Each row below holds a small network's activations on one input, seen along a few directions.
In each table, some parts of the input vary, and every possible input appears once, in random order.
A made-up example of a description, with smaller parts first: one of 3 separate values, together with either a single point or one of 11 places around a ring or (one of 5 places around a ring, together with one of 6 places along a line).
Shared parts are said once, and a part with two or three values counts as separate values.

Other details of the inputs shift rows strongly along two fixed directions, in all tables alike. That doesn't count.
To show where, the next rows are all for the same input, with only those details redrawn:
[-45 -31  43  44   3  85  -6 -30 -17  67 -98   2 -86]
[-12  15  -8 -33 -57 -17 -22   0  24 -45  33 -33  20]
[ 15  14 -24  68 -24 -14   4 -17  -1  50   3   3  -2]
[-72 -30  59 -57 -30  82 -32 -13   8 -28 -68 -34 -65]

Table:
R1: [ 12  17 -24  61 -13  -1  14  16 -10  54   6  22  16]
R2: [ 28  14  15 -51   2 -11   4  19   0 -54  45 -42  31]
R3: [ 10 -10  -2 -65  21 -30  11  -2  15 -51  34 -16  46]
R4: [ 15  14 -24  68 -24 -14   4 -17  -1  50   3   3  -2]
R5: [-49 -50  76 -68  34  51 -19   7  11 -41 -92 -19 -49]
R6: [ 25  26 -77  38  20 -21   9  19 -32  43   1  13 -34]
R7: [ 23   0 -10  78  -5  -6  18 -22 -15  31  26  -2 -10]
R8: [-45 -18  57  44  26 109   5  -3 -41  57 -79  23 -72]
R9: [ -15  -17   54   16   44   86    6   -5  -24   78 -110   -4  -70]
R10: [ -2   0 -25  57   7 -24  12 -46  -1  39  10  31  10]
R11: [ 48  38   1  48  28  -3  17   0 -25  47   8   0  13]
R12: [-18 -22 -14 -43 -22 -18  -5  22  20 -44  38  -7  43]
R13: [  5  -5  11 -45  20 -47   4   5  21 -70  19  -3  39]
R14: [ 18   8  12 -45 -21  -5  -4  21   1 -56  58  -8  16]
R15: [ 17  25 -10  75 -12  -3   6 -24 -16  36  19   5  -5]
R16: [-16 -25 -14 -37 -34 -30 -15 -11  30 -49  36 -26  24]
R17: [-24 -21 -11 -44  -8 -18   8   6  14 -55  47   8  45]
R18: [ 37  22 -17  46  -7  -9   8   9  -7  57   6  32   1]
R19: [-49 -31  62 -90  29  72 -24  -1   6 -17 -82 -26 -37]
R20: [ 13  33  12 -46 -28  -2 -16  20   1 -50  53  -1  21]
R21: [  3   2 -30  54   3 -11   8   3  -5  53   3  34  26]
R22: [ 28   7 -23  39   9 -19   2  -5  -3  56   4  44  10]
R23: [ 30  13 -17  31  47 -22  24 -21  -8  48  -2  26  28]
R24: [ 17  45  28 -32  -6 -25 -14  26   7 -67  24 -24  29]
R25: [ 18  -8 -24  63  -7  -5  25  18  -9  49  13  15  12]
R26: [  7  20   7 -46   0 -45 -20  19  29 -54   4 -12  41]
R27: [-54 -63  61 -83  12  75 -22   1   6 -25 -64   2 -58]
R28: [-16  12 -65 -71  18 -31  -9   8  -8 -64  36   6   1]
R29: [ 21   7 -20  36  23 -18  15 -20  -8  45  12  59  13]
R30: [  0 -16  -4 -60  -2 -25   2  -1  16 -53  47  18  30]
R31: [-36 -41  70 -83  19  79  -7  13   0 -22 -74 -46 -52]
R32: [ -6   3   5 -29 -27   3   2  29   0 -59  58 -18  30]
R33: [ 42  -2 -17  48   0 -14  20  10  -7  52  13  26  -3]
R34: [ 22  20  29 -31   1 -29  -2  27   6 -72  30 -30  24]
R35: [  1  37 -49 -56  -1 -12 -16  30 -24 -67  47 -21 -14]
R36: [-21   1 -14 -39 -40 -28 -27 -13  28 -44  30 -19  29]
R37: [ -4   3 -26  51  17 -11  21 -13 -10  42  12  50  28]
R38: [-10  11 -66 -69   4 -33 -22  23  -2 -53  28  -9  -2]
R39: [-45 -57  63 -88  35  69 -13   0   5 -22 -77 -32 -42]
R40: [ 25  19  -4  50  45 -39  17 -13  -1  27 -17  38  21]
R41: [ -20  -11   67   34   42   68    0    2  -17   57 -124    8  -77]
R42: [ 19  10  15 -39 -10 -39  -3  33  22 -58  12 -32  26]
R43: [  4 -24 -26  60  13 -27  24 -43   0  34  17  24   5]
R44: [ 20 -10 -24  70 -17 -17  16 -15   1  45  10  -4  -7]
Describe the family of inputs behind these rows.
> one of 4 places along a line, together with either a single point or (one of 2 separate values, together with one of 5 places along a line)
Changing only the place on the line of 4 turns R35 into R6. The same change can be made to R34. Which row results?
> R42
Changing only the place on the line of 4 turns R30 into R27. The same change can be made to R17. Which row results?
> R12
Change only the place on the line of 4 in R9. List by row number the other rows that result.
> R11, R19, R23
Change only the choice among 2 separate values in R21. List by row number the other rows that result.
> R12
Change only the place on the line of 5 in R15. List by row number the other rows that result.
> R8, R11, R20, R24

Table:
R45: [ 14  23 -50 -27 -12 -49  -1  14   7 -33  73   1  44]
R46: [27  2  3 41 12  2 11 17 -8 38 -1 13  3]
R47: [-45 -50  35 -20  25  62   6 -16  -7  15 -67   1 -49]
R48: [ 13  28 -45 -25 -16 -53   2  11   7 -40  70  10  41]
R49: [-36  -7  14 -81 -14  21 -19   6   5 -55   2   1   0]
R50: [ 30   5  11  41  16  -3  17 -16  -1  35  -5   1   7]
R51: [-55   0  14 -35 -80  28 -37  -6  25 -52   9 -39  -9]
R52: [  5  26 -42   8 -89 -34 -14  -5  26 -24  75 -33  38]
R53: [  9  -9 -32  35  23  -3  11  -6 -23  27   9  17 -14]
R54: [ 42  32 -32 -15 -16 -49   3  18   6 -44  61 -30  39]
R55: [-48  -5  13 -42 -84  21 -38  -8  27 -44   6 -48 -15]
R56: [ 32   5  -1  39  10  -1  14  11  -2  38 -11   7   1]
R57: [  8 -10 -17  35  12  -6  14   0  -7  31   0  39  -2]
R58: [ -1  10 -29  34  21 -11   7  -8  -9  31  -7  26  -6]
R59: [-19  -4  54 -64 -13  19 -13   0  14 -64   5 -21   5]
R60: [-48 -33  22 -13  31  58  -9 -14 -18  -1 -68   5 -65]
R61: [  8 -15 -21  32  16  -2  11   4  -7  38   4  30   1]
R62: [-51  -3  18 -39 -84  33 -30  -6  17 -53  21 -32 -15]
R63: [ 12   6 -32 -17 -19 -57  10   7  13 -41  68   7  56]
R64: [ 17  27  -5  43  17  -7   7   5 -10  31 -12   9  -5]
R65: [ 23  19  -5  37  17   3  11  10 -18  37   4   7  -8]
R66: [ 23   0   8  44  12 -18  15   0  -2  37 -19  -4   4]
R67: [-16  -3  26 -66  -7  25 -17  20  -3 -65   8 -38 -13]
R68: [-35 -12  10 -84  -9  26 -22  10   4 -48   5  -8   3]
R69: [-40 -45  30 -24  22  66  -2  -5  -3  17 -69  10 -54]
R70: [ 29   5   2  41  10 -15   6  11   1  39 -20   6  -2]
R71: [ 20   2  13  48  10  -5  23   2 -12  28  -3  12   5]
R72: [  3  -7 -21  38  16 -12   7  -1   1  31 -12  32   4]
R73: [-44 -36  26 -16  27  63  -2 -14 -25  -1 -56  12 -70]
R74: [ 28  19  -1  33  10 -11   2   2  -8  44 -20   5   2]
R75: [ 31  31 -17  -9 -22 -55  -5  29  24 -40  50  -9  59]
R76: [-13   7  31 -79 -15  27 -19  16  10 -49  -9 -32   3]
R77: [-28 -30  70 -11  25  71  -3 -14 -10  13 -58  -7 -45]
R78: [ -2 -12 -16  42  19 -15  16 -12  -2  29 -10  23   9]
R79: [ 21  -3   9  45  15  -1  20   6 -12  36   1   3   8]
R80: [-28 -33  60 -12  21  67   7  -4  -8  14 -73 -17 -47]
R81: [-23  -1  50 -61  -8  14 -20  -1  22 -64  -8 -28  11]
R82: [ 13 -13 -13  32  20  -7  16 -28   1  35   0  18   5]
R83: [-30 -10   6 -86 -11  22 -19   4  11 -48  -4 -14   2]
R84: [ 15   4 -37 -21 -17 -71   2   5  23 -34  53  -9  55]
R85: [ 16   5   9  51  15 -11  16   1  -4  29 -15   6  11]
R86: [ 11  -6 -33  34  22 -19   6 -12 -14  28  -9  10 -19]
R87: [ 20  23 -46 -32 -20 -63 -10   7  17 -26  51  -1  53]
R88: [ 22  24  -1  39  13  -1  14   6 -17  30   0  16 -11]
R89: [ 22  16  -8  50  19  -8   8   1 -16  20 -11   2 -10]
R90: [  9   5 -33  25  20  -5  14  -9 -10  37  -2  18 -10]
R91: [-45 -47  45 -20  29  67  -4 -26  -8  14 -53  11 -47]
R92: [-16  10  25 -75 -10  24 -14  18  10 -55  -4 -36 -10]
R93: [ 14  -7 -36  32  22  -6  14 -12 -17  27  -1  11 -16]
R94: [ 26  17   0  33  12   6   6   8 -18  43  -1  11   6]
R95: [-29 -11  49 -18  23  58 -10   0 -11  17 -79 -14 -66]
R96: [  3  -7  -9  40  21 -14   9 -27   3  28  -6  27   9]
R97: [ 29  11  -9  43  17 -15   7   0 -15  28 -14  -7 -17]
R98: [  3   7 -24  30  16  -8   3  -9  -8  36 -12  31   7]
R99: [  3 -20 -16  36  19  -5  19  -7 -11  36   5  21   6]
R100: [-36 -21  28 -72  -9  15 -13 -12  16 -63   9  -3   3]
R101: [ 38  26  -6 -13 -19 -65  -4   1  26 -35  52 -23  58]
R102: [  0  23 -38  11 -88 -31 -17   1  19 -24  85 -27  39]
R103: [-23  13  35 -70 -14  21 -26  17  12 -56 -15 -24   8]
R104: [ 11 -13 -22  31  14 -19   6  -2   2  39 -15  23  -4]
R105: [-36  -6   4 -82  -6   5 -22   5  14 -53  -7 -20 -14]
R106: [26  7  7 44  8 -2 13 13 -8 31 -4 22 -1]
R107: [ 36  34 -24  -9 -19 -50   2  20   0 -51  67 -15  37]
R108: [ 10 -13 -10  33  19 -21   8 -28   4  36  -9  18   2]
R109: [ 25  21   4  36   7   2   9   4 -17  36  -4  20   3]
Changing only one part turns R89 into R54. The same change can be made to R72. Which row results?
> R69
Changing only one part turns R105 into R48. The same change can be made to R87. Which row results?
> R49
Describe the family of inputs behind these rows.
> one of 5 places around a ring, together with either a single point or (one of 2 separate values, together with one of 6 places along a line)
Start at R71 and move only the place on the ring of 5, one step at a time. The first step leads to R85. Which rows follow, in order?
> R66, R80, R79
Start at R101 and move only the place on the ring of 5, one step at a time. The first step leads to R81. Which rows follow, in order?
> R59, R77, R50
Change only the choice among 2 separate values in R105. List by row number the other rows that result.
> R95
Change only the place on the line of 6 in R58. List by row number the other rows that result.
> R60, R72, R78, R96, R98

Table:
R110: [-36   1   9 -43 -15  46 -22   5  -5 -13 -30 -32 -39]
R111: [ 17  21 -31 -39 -48 -33 -19  15  16 -47  70 -34  31]
R112: [-17 -22  53 -37  -2  50   3  19   2 -20 -24 -22 -14]
R113: [ 61  47 -47  60  -2 -63  18  30  -1  38  48  12  61]
R114: [-22   3 -17  87 -13  16   2 -29 -10  69 -30  24 -25]
R115: [ 19  36 -13 -54  -4 -51 -11  10  19 -61  45   0  55]
R116: [-32 -40  26 -48  39  29   9  -5  -6 -41 -23   0 -26]
R117: [-57 -19  27 -22 -45  38 -23 -16  12 -22 -23  -5 -36]
R118: [ 60  13 -75  40  29 -87  29  11  -3  32  53  38  48]
R119: [-31   4  36 -53  30  31 -14  -5  -1 -26 -42   0 -13]
R120: [-10   0 -25 -24 -74 -31  -8  -4  34 -44  71 -28  49]
R121: [ 38  19   1 -31 -26 -78 -12  13  45 -56  20 -71  49]
R122: [ 14 -32 -18  48  60   2  29 -11 -25  64 -29  34 -16]
R123: [-14  -2 -15  87 -19  15   1 -28  -8  67 -31  30 -30]
R124: [ 11  41 -34 -33 -45 -37 -19  13  10 -62  59 -27  25]
R125: [ 15  -4 -13  70   5  24  14 -18 -28  74 -16   1 -34]
R126: [ 22   7   9  52  47   2  18 -20 -18  61 -35  44 -18]
R127: [-20 -11  56 -30   2  44 -12  18  -2 -31 -25  -9 -23]
R128: [-12   2 -27 -26 -73 -33 -17  -3  29 -42  68 -26  51]
R129: [-23 -16  50 -46  25  38   2 -15   1 -30 -25  -5 -13]
R130: [ -9   3 -29 -27 -74 -35 -24   2  36 -42  67 -19  46]
R131: [ 15  33 -41 -43 -49 -35 -19  20  15 -48  57 -32  30]
R132: [-30  -9  28 -29 -16  47 -22  -6  -7 -29 -15 -23 -47]
R133: [ 14  11 -11  74   6  15  11 -17 -28  62 -20  17 -48]
R134: [-27  -9  18 -44 -22  44 -18   4  -3 -13 -24 -24 -47]
R135: [-62 -17  12 -31 -41  43 -27  -8  15  -7 -32 -17 -23]
R136: [-40 -20  11 -55  45  22  -5   5  -8 -37 -39   5 -26]
R137: [-54 -21  13 -31 -47  43 -28  -7  17  -9 -33 -11 -27]
R138: [ 31  23 -57  91 -46 -62   4 -19  10  34  70  22  43]
R139: [ 16 -34 -17  49  59   5  37 -12 -20  61 -26  32 -17]
R140: [ 18  23  -2 -49  -3 -45  -4   0  14 -61  59 -10  61]
R141: [  8 -15 -31  43  65  -2  23  -2 -22  66 -42  37 -18]
R142: [-16 -15  -4  91 -17  20   9 -37 -13  66 -17  20 -24]
R143: [-22   1  47 -34   1  41 -13  24  -3 -32 -38  -7 -23]
R144: [-20  -8  31 -63  20  32 -15   3   6 -14 -46   2 -13]
R145: [ 22  -8   7  47  45  11  21 -20 -18  73 -31  28  -3]
R146: [-23 -12  58 -29   3  46  -5  13  -8 -31 -23 -16 -17]
R147: [ 10 -24 -11  58  64   0  30 -17 -30  50 -25  38 -20]
R148: [ 13  41  -5 -35 -21 -39  -9  36  13 -62  50 -19  53]
R149: [-31 -12  31 -26 -16  51  -6 -12  -8 -31 -11 -32 -43]
R150: [-13 -18  -3  93 -17  23  17 -38  -8  63 -14  19 -26]
R151: [ 11   3  -6  80   9  22  14 -24 -33  60 -13   6 -38]
R152: [ 23  33   3 -36 -29 -42  -5  35  15 -63  58 -12  46]
R153: [ 56  25 -75  52  34 -86  25   7  -8  17  49  40  47]
R154: [-40   8  16 -33 -11  44 -21  -2 -10 -27 -27 -27 -43]
R155: [ 17  -7 -11  71   5  27  22 -19 -23  71 -13   0 -35]
R156: [-31 -36  22 -50  39  25  -6   1  -5 -39 -27   8 -29]
R157: [-18  -7  40 -44  -3  43 -13  30   2 -18 -41 -11 -18]
R158: [ 24  -6  16  67  22  22  23   7 -22  70 -26  15  -9]
R159: [ 22  22   9 -28 -26 -32   6  26  15 -66  67 -24  53]
R160: [ 25   0   3  41  43   4  18 -13 -13  75 -38  39 -13]
R161: [-29 -32   6 -65  35  23  -7  13   0 -25 -44   7 -25]
R162: [ 17   9  -5  43  50   7  14 -11 -15  75 -44  31  -5]
R163: [ 67  26 -42  48  16 -67  32  -8   5  37  60  20  68]
R164: [ 70  38 -39  59  -9 -67  23  29   1  38  55  19  54]
R165: [-16 -18  50 -39  -2  46 -13  25   3 -18 -28 -13 -18]
R166: [ 12   8 -32 -56   9 -62   2  18  12 -70  55   6  40]
R167: [-53 -27  20 -32 -49  40 -23  -9  17  -8 -26  -9 -31]
R168: [ 17  -7 -36 -61   7 -55  -3  21  18 -58  58  -2  49]
R169: [ 69  30 -46  46  16 -72  16  -2   5  40  56  29  65]
R170: [-22 -12  47 -49  25  33 -14  -9   2 -28 -30   4 -17]
R171: [ -9 -11  59 -21   7   2 -15  -8  21 -36 -65 -60 -30]
Changing only one part turns R156 into R168. The same change can be made to R132. Which row results?
> R111
Changing only one part turns R141 into R136. The same change can be made to R162. Which row results?
> R119
Describe the family of inputs behind these rows.
> one of 2 separate values, together with either a single point or (one of 5 places along a line, together with one of 6 places along a line)
Change only the place on the line of 6 in R127. List by row number the other rows that result.
> R143, R146, R148, R152, R159
